Each row below is a small network's average activation on inputs in which a field has the value named, seen along a few directions.
Values that are neighbours, or in one group, have similar rows; names and order tell nothing.
(in the rows, 500 means zero)
Strong random noise was added to every row along 16 fixed directions; ignore it. To show where, here is one row again and again, with new noise each time:
[608 557 404 530 653 485 621 484 350 536 515 625 735 474 587 560 524 398
 526 526 308 479 590 303 509 680 357 467 576 513]
[571 562 541 422 374 519 315 467 682 222 623 668 669 355 769 404 534 381
 624 448 399 667 658 329 417 209 296 637 428 585]
[530 553 446 376 345 360 370 592 536 596 412 486 249 808 411 717 486 487
 481 538 496 445 493 339 549 522 412 687 445 661]
[496 293 462 570 413 606 530 271 462 249 673 620 499 163 417 411 463 578
 520 326 594 754 445 785 629 550 701 238 213 565]
[488 545 497 577 332 328 351 325 477 373 350 520 510 540 371 395 336 510
 550 377 598 588 422 422 502 380 480 360 556 378]
[777 513 159 506 547 455 530 453 377  57 415 724 641 558 176 537 572 485
 380 510 564 737 567 407 546 777 705 572 409 344]
[549 494 539 571 404 615 473 355 443 379 454 376 655 404 634 339 492 502
 653 405 666 467 543 298 387 397 298 468 536 438]
[486 434 396 494 146 392 455 608 559 382 580 379 380 752 628 359 596 674
 580 815 786 523 485 107 550 561 485 610 281 635]
[324 544 530 402 514 533 365 424 588 519 437 534 410 666 279 159 643 398
 412 490 518 545 344 768 451 487 747 478 540 509]
[607 520 543 368 645 481 490 419 596 589 532 437 582 760 502 537 518 585
 635 464 515 572 429 570 413 577 611 733 341 404]
[551 609 440 564 581 479 469 448 376 363  95 468 641 607 214 478 566 503
 333 385 673 407 633 383 415 424 527 489 748 335]
[716 463 209 489 395 372 494 541 475 302 741 561 404 391 383 299 544 216
 617 655 438 689 372 176 700 675 643 538 347 582]
[359 410 629 491 635 700 273 640 724 372 579 326 723 663 908 700 467 554
 864 571 621 806 759 515 272 461 340 741 567 677]
[685 724 635 453 352 265 574 198 438 636 417 685 577 306 432 212 522 585
 294 316 374 322 360 681 453 202 428 418 386 201]
[734 549 342 329 559 645 618 365 444 343 544 585 386 584 330 397 580 430
 510 533 299 441 488 523 522 669 604 659 413 301]
[537 542 376 375 368 671 464 496 466 379 525 583 189 593 425 619 407 391
 504 472 302 373 503 418 600 624 340 583 542 512]
[227 579 472 627 569 445 320 605 496 349 438 589 601 666 418 426 351 832
 486 363 505 518 492 222 811 731 486 350 747 461]
[519 554 541 547 484 270 523 457 329 727 264 371 523 780 428 557 543 847
 493 554 602 393 562 378 523 621 429 484 531 483]


DUM, 12 values:
saso: [396 434 478 632 589 536 661 504 418 402 526 609 671 394 526 518 361 615
 483 522 415 449 551 295 705 593 568 237 649 362]
gogav: [437 511 310 589 718 305 229 800 603 265 559 528 663 579 273 356 555 371
 576 512 515 826 387  90 691 683 735 570 681 568]
kam: [592 466 409 352 707 437 628 600 644 681 665 591 664 565 388 492 731 332
 293 591 577 623 318 749 441 604 915 685 173 536]
sobi: [425 368 427 509 321 844 576 432 400  98 484 641 358 380 540 689 406 518
 436 470 373 371 724 329 541 477 317 335 573 458]
zibez: [477 266 448 731 452 394 538 562 446 438 455 278 697 482 548 478 565 487
 645 594 966 634 563 108 436 535 591 369 415 813]
ziz: [629 622 507 402 536 300 400 418 576 496 586 585 506 533 489 193 538 506
 640 485 233 546 409 366 573 457 570 591 447 416]
vikem: [598 487 480 510 579 686 603 485 397 575 665 423 404 273 553 372 556 204
 584 528 338 407 395 595 392 523 384 515 611 419]
zosad: [524 523 548 392 713 381 530 411 473 690 291 435 519 744 424 565 569 382
 641 600 270 479 662 499 416 419 617 527 613 517]
kos: [291 638 612 444 552 458 527 400 626 533 388 617 555 716 506 161 460 601
 423 637 316 328 431 545 477 383 644 400 673 230]
bos: [351 376 657 486 702 339 440 491 572 639 242 266 487 718 275 444 697 588
 537 651 641 695 636 778 380 331 930 463 592 555]
sen: [656 512 541 394 570 474 565 573 631 624 733 557 344 366 617 614 402 362
 607 487 191 467 458 568 523 472 483 637 398 554]
rufi: [302 507 551 436 508 691 362 710 589 602 600 594 459 506 616 552 685 467
 309 317 543 331 409 421 511 508 282 581 515 823]
The values of DUM form a line.
Name the neighbours of gogav, in listed order.
Answer: sobi, vikem
Name the neighbours of kam, in listed order.
Answer: saso, zosad

GADU, 12 values:
vapi: [569 525 564 580 512 494 590 520 469 496 518 430 533 228 483 492 529 630
 405 452 547 500 551 694 534 356 522 474 509 328]
suve: [603 611 347 564 550 311 645 618 593 366 549 667 550 296 381 561 326 359
 275 577 497 512 420 474 711 373 739 466 498 239]
gosuv: [466 458 539 526 275 375 481 707 516 526 638 482 397 427 755 447 733 850
 419 751 598 524 646 434 564 474 405 531 305 762]
fubu: [709 434 528 424 377 371 356 529 562 440 503 422 254 360 460 830 458 575
 590 326 493 553 648 316 662 237 410 667 324 660]
kug: [581 420 423 580 460 625 532 358 121 474 247 379 654 476 438 351 840 496
 538 633 621 554 753 483 238 679 297 368 670 617]
medi: [559 653 532 593 210 165 344 623 590 390 457 499 418 321 492 306 453 442
 381 603 611 545 423 395 489 101 466 532 557 368]
beb: [614 430 396 539 463 500 694 578 448 477 674 539 522 485 584 629 461 623
 488 700 563 538 468 547 563 776 583 559 297 470]
sizef: [340 385 545 344 467 876 463 364 608 485 624 453 190 466 451 498 382 470
 609 162 392 217 389 356 811 452 476 458 402 630]
raz: [467 458 436 588 655 532 540 584 389 435 495 409 507 561 442 479 480 785
 611 447 465 417 601 148 737 781 446 433 640 528]
gafel: [496 530 472 453 610 568 377 479 590 319 482 543 507 532 507 438 455 310
 700 432 227 526 634 225 529 421 457 524 682 546]
zuki: [512 590 445 648 521 403 349 665 482 541 549 503 527 251 470 478 389 269
 477 475 501 708 411 711 457 572 408 484 732 530]
lof: [423 554 658 536 696 670 522 310 357 529 508 599 793 330 595 331 538 750
 503 265 393 464 579 717 491 633 396 345 571 417]
The values of GADU form a line.
Name the neighbours of zuki, in listed order.
Answer: beb, gafel
Name the neighbours of sizef, in listed order.
Answer: suve
Name the neighbours of medi, in listed order.
Answer: gosuv, fubu
